These are the activations of a small neural network, seen along a few directions. Each row is one input.
Each table varies a few parts of the input and shows all the possible inputs, shuffled.
A made-up example of a description, with smaller parts first: one of 4 places along a line, together with either a single point or one of 11 places around a ring or (one of 3 separate values, together with one of 8 places around a ring).
Shared parts are said once, and a part with two or three values counts as separate values.
In the rows, 128 means zero.

Other details of the inputs shift rows strongly along two fixed directions, in all tables alike. That doesn't count.

A family of inputs:
x1: [100 150  77  67 139  55 161 201 132 113 133  86 135 107]
x2: [146 166  90 133 120 113 176 167 174 111 133 157 164 106]
x3: [110  58 118 165 139 120  87 113 133  77 116 143 151 158]
x4: [152 131  91 115 125 123 147 156 140  98 182 165 168 105]
x5: [139 154 197 126 142 134 120  90 139 163  82 116  73 136]
x6: [139 237 132  63 124 115 212 188 123 195 112  77  77  70]
x7: [123 104 133 128 162  83  90 126 150  90 141 179 147 112]
x8: [133  89 129 174 122 145  99 108 152  97 146 186 172 140]
x9: [107 143 166 106 107 161 109  98  61 174 106  67  73 145]
x10: [134 107 166 150 144 130  82  92 103 103 153 184 136 117]
x11: [128 123  90 114 134  67 126 172 110  88 175 162 166  90]
x12: [146  77 112 149 111 136  98 108 113  96 173 173 163 139]
x13: [115 104 145 156 137 153 108  97 125 150  91  94 102 159]
x14: [124 150  86  81  96 142 171 166 105 143 150  68 126 125]
x15: [115 144 107 133 105 155 156 142 128 160 125  87 121 143]
x16: [139 133 159 144 142 141 140 100 164 158  76 128 110 129]
x17: [127 124  95 131 153  91 156 170 173 100 134 140 159 102]
x18: [103 111 132 147 102 185 112  96 106 146 106  92 118 176]
x19: [113 116 164 134 145 126  88  93 106 143 108 107  91 157]
x20: [166 139 171 142 112 186 122  77 124 156 120 148 107 145]
Each input here is: one of 4 places along a line, together with one of 5 places around a ring.
The inputs of x8 and x2 match in every part but the place on the line of 4. If x17 is changed in the same way as x8 into x2, which row does it become?
Answer: x16

A family of inputs:
x21: [121  86  77 142 100 143 124 142 118  93 168 140 174 145]
x22: [121 176  58  82 152  46 199 228 168 112 138 128 156  75]
x23: [142  92 132 163 137 114  98 112 144  83 151 197 167 125]
x24: [115 177 130  99 131 130 162 148 123 174 103  72  93 112]
x25: [126 117 179 148 128 158  96  79 103 149 106 115  96 146]
x26: [148  91 115 150 130  96 105 129 136  66 172 210 181 117]
x27: [158 107 126 162 136 121 119 117 167  87 145 207 167 123]
x28: [137 161 168 130 124 163 141 100 132 179  87  96  85 136]
x29: [160  94 133 160 120 135 101 103 137  80 166 212 170 128]
x30: [126 129 173 132 121 154 104  89  96 152 109 108  94 145]
x31: [ 91  80 125 134 109 156  88 104  81 133 122  73 113 180]
x32: [144  93 139 162 139 115 100 109 152  86 139 196 161 127]
x33: [106 134 156 116 143 122 111 114 111 155  97  82  89 138]
x34: [121 150 149 120 136 130 136 124 131 154  97 100  99 126]
x35: [117 101 110 128 164  55 114 153 150  82 129 161 156 117]
x36: [102 117 123 129  94 187 123 110  85 162 116  53 102 169]
x37: [111 117 148 120 144 110 104 120 109 132 116 106 107 134]
x38: [159  90 143 171 126 146  96  93 140  88 158 207 162 131]
x39: [110 140 131  95 136  99 126 144 105 140 121  93 106 126]
x40: [139 213  46  67 127  90 233 233 172 141 158 117 151  62]
x41: [127 159  24  90  91 137 205 208 137 129 174 100 170 107]
x42: [113 102 179 141 148 126  81  83 118 135  90 113  97 154]
x43: [148 161 165 132 117 182 141  95 139 174 100 113  93 134]
x44: [132 183 142 100 116 158 166 134 118 188 109  72  85 115]
What do these inputs look like to the network?
Answer: one of 4 places along a line, together with either a single point or one of 5 places along a line
Change only the place on the line of 4 in x42. List by row number the other rows that result.
Answer: x32, x34, x43
Which other rows agree with x36 in the place on the line of 4? List them by row number.
Answer: x22, x24, x25, x30, x34
Start at x29 and move only the place on the line of 5, one step at a time. The first step leads to x38. Which rows follow, in order?
Answer: x40, x43, x27
